These are the activations of a small network on made-up records, seen along a few directions, one row for each record.
Each row is followed by the record's values for the fields Gunor, Soz, Poz, Velo, Dutid.
Not every record has every field; a missing one is left out.
The largest differences between rows may come from other fields.
In the rows, zero is written as 500.
Strong random noise was added to every row along 17 fixed directions; ignore it. To show where, here is one row again and again, with new noise each time:
[349 327 687 490 606 581 527 883 666 869 216 382 582 547 617 680 663 428
 650 386 420 367 149 326 594 599 443 393 532 709 344]
[634 803 560 510 711 515 386 554 321 428 539 479 502 475 628 307 537 385
 610 544 270 384 733 545 479 625 633 381 644 550 463]
[523 465 536 509 490 575 509 385 370 364 534 637 461 450 457 276 312 566
 522 727 470 602 714 736 654 338 586 430 374 410 578]
[421 561 474 343 784 495 515 766 538 595 635 245 577 443 661 329 546 520
 364 482 415 593 641 324 518 545 328 421 629 441 511]
[370 404 475 842 426 689 377 363 575 301 471 548 479 632 683 435 378 685
 526 221 459 378 816 704 648 580 306 659 693 382 520]
[636 288 419 500 549 563 466 481 554 449 456 361 658 504 494 503 423 458
 359 446 507 491 466 780 419 300 263 710 477 477 457]
[598 466 671 224 511 302 534 403 452 645 552 416 451 406 292 585 406 643
 425 673 599 609 340 413 547 179 441 376 261 404 521]
[440 343 462 296 513 574 639 475 502 616 429 297 506 444 340 622 533 187
 649 588 565 495 432 670 387 581 632 601 544 785 339]
[343 343 459 343 300 449 523 397 467 469 407 557 532 488 355 427 470 410
 722 631 487 429 375 289 672 264 740 408 426 607 799]
[523 495 469 299 553 511 493 569 521 591 520 477 516 531 569 542 330 444
 603 670 357 473 517 621 629 237 554 400 480 603 618]
[577 573 583 769 428 567 595 379 573 510 502 655 352 720 372 833 641 534
 514 359 657 385 316 475 332 607 669 589 490 457 325]
[520 655 340 525 563 455 726 655 460 433 418 728 509 531 634 528 535 468
 371 467 533 603 530 468 546 752 538 316 133 622 388]
[539 577 534 643 558 668 714 574 725 754 732 489 389 642 399 758 573 576
 341 583 792 698 449 450 442 579 515 549 693 335 445]
[786 778 605 491 650 572 601 376 347 286 771 501 503 353 338 531 601 419
 261 728 449 541 684 575 303 662 525 428 676 422 474]
[534 751 314 449 452 507 447 444 863 620 703 509 413 798 553 827 309 570
 476 404 489 305 412 432 396 376 583 585 758 425 610]
[382 235 404 495 506 539 478 601 365 657 381 180 464 603 425 345 569 310
 702 489 833 607 610 674 534 253 504 669 590 533 547]
[334 611 446 757 718 714 427 857 559 591 323 525 450 729 647 349 587 471
 524 317 548 380 485 475 374 763 611 431 509 411 269]
[368 377 550 720 560 704 515 495 582 299 553 576 468 542 560 577 596 530
 479 353 309 347 494 545 339 689 576 647 597 466 299]
[536 419 537 592 504 623 311 452 314 569 329 468 615 336 472 560 532 368
 709 501 447 433 513 527 620 470 459 369 447 593 584]

[351 434 335 381 282 349 703 588 548 653 543 574 469 529 514 316 570 357
 694 669 654 738 481 310 703 434 797 548 574 657 771] | (Gunor m1; Dutid s1)
[593 464 525 613 747 709 584 680 509 725 397 386 666 514 473 406 699 249
 500 455 540 582 445 488 446 704 522 521 590 589 368] | (Gunor m4; Soz y2; Poz p1; Dutid s1)
[681 498 635 606 509 444 370 551 443 484 425 623 563 453 621 602 472 643
 411 443 370 454 478 574 632 357 274 413 434 437 550] | (Gunor m4; Soz y2; Poz p1; Velo h3; Dutid s2)
[639 608 295 639 380 306 485 536 488 488 752 629 338 631 703 777 599 537
 521 437 564 601 510 572 385 320 578 713 538 466 556] | (Gunor m1; Velo h3; Dutid s1)
[514 447 464 602 663 673 289 444 587 424 380 549 813 484 617 467 416 590
 378 209 147 299 303 312 445 542 252 391 274 440 514] | (Gunor m1; Dutid s1)
[685 484 592 678 480 673 517 486 519 527 382 532 653 474 538 565 486 465
 390 493 507 504 544 771 579 656 211 493 623 579 492] | (Gunor m1; Velo h1)
[620 645 481 478 646 373 606 694 501 386 485 553 534 596 582 351 550 595
 153 421 525 540 503 458 419 565 332 433 372 395 421] | (Gunor m4; Soz y2; Poz p2; Velo h3; Dutid s1)
[342 238 431 518 580 645 584 506 580 257 672 526 402 527 473 657 480 576
 315 473 403 497 445 668 218 439 524 701 372 380 264] | (Gunor m2; Velo h3; Dutid s2)
[731 475 543 330 680 338 826 653 622 493 636 595 636 565 786 267 458 547
 349 629 211 702 523 620 678 337 482 615 375 631 459] | (Gunor m2; Dutid s1)
[586 490 146 707 609 558 583 566 498 517 599 593 523 503 612 710 575 461
 403 393 672 731 454 559 316 559 518 635  85 442 291] | (Gunor m3; Velo h2)
[479 505 252 405 223 237 331 464 503 535 358 427 508 420 332 266 477 389
 577 539 820 525 304 450 305 457 644 707 435 446 538] | (Gunor m1; Velo h3; Dutid s2)
[528 590 594 364 584 554 692 447 854 562 604 504 617 684 567 594 354 697
 304 443 316 410 364 287 615 502 328 412 564 504 571] | (Gunor m5; Velo h1)
[466 511 419 255 570 425 409 568 517 659 500 263 621 348 538 451 507 364
 620 536 418 488 443 330 502 485 475 474 556 621 567] | (Gunor m5; Velo h3; Dutid s1)
[487 508 177 452 538 543 693 583 523 667 454 546 479 621 541 660 429 324
 556 509 718 681 507 622 525 523 608 473 175 671 422] | (Gunor m2; Velo h2)
[583 853 568 534 693 656 515 519 424 397 425 480 460 526 279 382 553 396
 309 546 612 379 467 531 109 948 603 346 469 413 182] | (Gunor m3; Dutid s1)
[273 430 255 414 561 505 561 844 802 648 591 456 521 397 613 444 519 502
 293 497 565 664 357 374 316 745 488 633 522 423 330] | (Gunor m5; Velo h1)
[505 390 425 533 239 439 482 312 663 522 423 619 536 426 616 702 369 480
 619 352 418 462 552 674 689 589 418 684 612 707 531] | (Gunor m4; Soz y2; Poz p1; Velo h1)
[679 372 473 448 694 478 600 462 388 457 561 378 647 380 464 492 575 465
 245 439 519 683 533 583 410 472 233 566 282 486 384] | (Gunor m4; Soz y1; Poz p2; Velo h3; Dutid s1)
[578 471 644 616 522 431 561 762 597 573 381 455 528 875 682 370 680 466
 598 387 436 333 364 489 561 290 561 646 789 576 577] | (Gunor m1; Velo h1)
[572 382 415 720 474 459 324 497 442 411 487 524 595 396 589 318 581 522
 470 367 481 550 458 576 363 498 430 739 449 381 414] | (Gunor m1; Velo h2)
[426 332 388 781 430 662 534 366 526 391 647 550 657 491 529 335 593 620
 437 432 577 690 587 264 630 473 386 595 525 308 784] | (Gunor m1; Velo h3; Dutid s1)
[702 571 342 674 529 623 579 494 592 257 638 718 753 525 603 220 588 379
 342 556 267 509 560 430 508 553 599 622 711 469 747] | (Gunor m4; Soz y2; Poz p2; Velo h1)
[509 472 619 479 403 471 521 508 489 441 401 570 477 505 512 451 516 419
 661 602 378 365 477 597 579 479 667 526 624 645 511] | (Gunor m2; Velo h1)
[405 373 696 295 402 304 622 412 479 296 277 374 519 616 429 295 581 477
 607 402 388 233 363 386 516 465 547 564 503 706 461] | (Gunor m5; Dutid s1)
[717 393 693 432 621 488 314 271 413 794 405 349 670 292 302 391 457 485
 656 553 467 577 303 437 551 313 459 498 293 454 431] | (Gunor m5; Velo h3; Dutid s1)
[381 535 514 553 538 585 393 433 554 506 470 525 508 650 447 473 471 590
 520 338 454 346 455 224 543 438 525 368 522 374 649] | (Gunor m4; Soz y1; Poz p2; Dutid s1)
[106 251 580 410 620 586 653 413 454 315 501 547 428 632 482 356 449 667
 529 349 324 463 552 245 621 437 594 341 186 477 481] | (Gunor m4; Soz y2; Poz p1; Velo h2)
[602 812 477 504 547 334 621 271 479 626 685 559 392 412 444 669 494 702
 346 391 722 748 622 249 537 779 396 352 239 392 378] | (Gunor m5; Velo h1)
[426 517 519 505 308 451 293 618 622 501 285 416 526 474 386 582 544 456
 435 399 624 220 340 418 400 591 390 509 830 460 584] | (Gunor m4; Soz y2; Poz p1; Velo h1)
[673 458 734 466 559 494 628 582 416 443 465 603 630 664 502 396 637 453
 549 660 260 379 368 335 719 140 607 331 568 586 822] | (Gunor m4; Soz y2; Poz p2; Dutid s1)
[263  97 515 752 419 560 579 327 256 336 621 257 372 530 377 497 850 492
 659 328 785 651 643 415 413 422 500 806 559 422 497] | (Gunor m1; Velo h3; Dutid s2)
[432 638 368 518 405 554 274 271 504 583 459 458 444 610 409 675 290 551
 605 342 636 374 582 465 532 427 442 375 493 422 658] | (Gunor m1; Velo h2)
[747 750 434 534 534 314 363 238 335 544 506 385 510 501 551 498 543 386
 709 293 510 447 677 499 493 574 523 602 517 614 449] | (Gunor m5; Velo h3; Dutid s2)
[291 491 634 378 276 135 452 553 563 486 393 605 216 626 618 570 415 774
 661 403 469 347 309 438 526 353 635 528 321 513 353] | (Gunor m1; Velo h2)
[576 664 646 338 642 583 594 477 469 506 554 296 515 686 432 588 383 633
 294 547 590 448 673 450 668 340 136 181 611 434 734] | (Gunor m5; Velo h3; Dutid s2)
[331 396 485 708 156 447 590 494 655 526 286 586 463 654 566 788 648 530
 609 198 698 359 392 331 676 689 402 573 660 666 609] | (Gunor m2; Dutid s1)
[497 576 606 315 633 477 585 508 683 610 671 343 470 598 495 538 480 559
 505 552 381 440 437 337 483 417 559 523 674 488 481] | (Gunor m5; Velo h2)
[191 264 375 180 463 424 683 642 562 667 413 294 447 584 509 576 424 462
 587 507 672 608 475 427 664 332 441 434 335 674 575] | (Gunor m3; Velo h3; Dutid s1)
[422 368 211 555 521 652 242 287 532 415 461 585 677 216 344 409 257 576
 277 375 538 598 485 491 361 580 340 495 109 227 458] | (Gunor m4; Soz y2; Poz p1; Dutid s1)

Which values does each new row have?
[587 839 451 259 617 405 645 508 658 556 480 393 513 514 365 325 434 406
 306 539 608 475 458 455 274 882 571 479 524 544 245] | (Gunor m5; Velo h2)
[503 427 552 527 394 430 495 342 363 353 547 550 582 197 480 431 657 407
 549 486 378 560 609 381 561 709 518 555 607 603 568] | (Gunor m4; Soz y2; Poz p1; Velo h3; Dutid s1)
[503 402 349 365 353 415 476 213 583 588 471 471 540 468 368 461 322 407
 630 453 575 538 476 567 525 417 606 680 431 583 528] | (Gunor m4; Soz y2; Poz p1; Dutid s1)
[747 550 543 805 586 621 193 300 337 615 229 596 769 421 451 478 594 379
 695 243 380 344 345 338 542 564 494 399 304 512 525] | (Gunor m4; Soz y2; Poz p1; Dutid s1)
[360 737 404 482 411 539 294 447 574 440 483 586 374 425 553 738 325 566
 540 442 402 300 502 538 341 801 511 376 487 513 354] | (Gunor m1; Velo h3; Dutid s2)
[589 572 688 751 464 627 617 613 773 678 685 644 446 535 535 351 543 648
 489 764 573 685 471 508 599 581 676 679 864 293 484] | (Gunor m3; Velo h3; Dutid s2)
[446 559 466 755 572 756 321 583 658 506 534 585 552 596 653 159 351 587
 469 484 390 489 688 661 536 601 492 585 798 289 542] | (Gunor m1; Velo h3; Dutid s1)
[455 522 293 401 569 540 580 329 605 496 527 480 733 543 505 379 484 399
 517 337 358 501 397 157 493 590 560 475 335 611 621] | (Gunor m1; Velo h1)
[641 619 468 535 523 231 566 359 266 385 642 348 417 741 594 398 662 541
 598 313 638 554 751 361 597 219 485 605 528 478 692] | (Gunor m3; Velo h2)
[537 804 420 434 615 328 528 614 619 934 527 452 506 469 586 520 510 566
 466 368 703 726 521 136 659 724 432 326 429 466 490] | (Gunor m4; Soz y2; Poz p1; Velo h1)
[445 368 522 475 369 482 623 298 476 346 483 461 402 571 327 217 297 613
 368 560 787 643 797 811 616 416 401 635 533 370 519] | (Gunor m4; Soz y2; Poz p1; Velo h2)
[543 582 478 594 460 461 377 627 336  97 296 675 451 604 578 570 516 530
 374 416 380 175 499 667 379 440 432 366 364 486 483] | (Gunor m5; Velo h1)
[418 485 461 684 587 553 423 598 446 371 628 532 545 513 693 350 611 599
 438 351 383 535 715 311 609 478 408 487 655 343 701] | (Gunor m4; Soz y2; Poz p1; Dutid s1)
[489 239 297 575 602 622 497 705 591 570 784 421 579 213 628 424 631 318
 466 651 414 800 577 685 347 529 584 890 740 457 401] | (Gunor m4; Soz y2; Poz p2; Dutid s1)
[135 124 250 363 435 641 359 413 323 300 466 339 543 250 279 538 523 326
 601 523 536 468 432 399 295 399 581 501 260 497 574] | (Gunor m3; Dutid s1)
[619 383 285 631 495 609 227 694 482 537 257 599 694 374 607 152 330 351
 565 634 469 536 478 888 510 362 529 624 392 444 498] | (Gunor m2; Dutid s1)
[513 442 415 349 403 285 594 743 553 461 402 668 556 351 584 515 514 478
 360 606 446 560 339 476 547 499 504 459 316 599 497] | (Gunor m4; Soz y2; Poz p1; Velo h2)
[343 420 558 547 346 505 651 494 596 487 611 593 360 628 407 649 565 659
 507 584 649 536 378 277 561 354 627 478 509 383 651] | (Gunor m3; Dutid s1)
[188 643 256 477 344 446 384 628 468 686 516 548 223 531 618 629 387 471
 760 504 707 589 705 509 588 602 696 386 532 544 565] | (Gunor m1; Velo h3; Dutid s2)
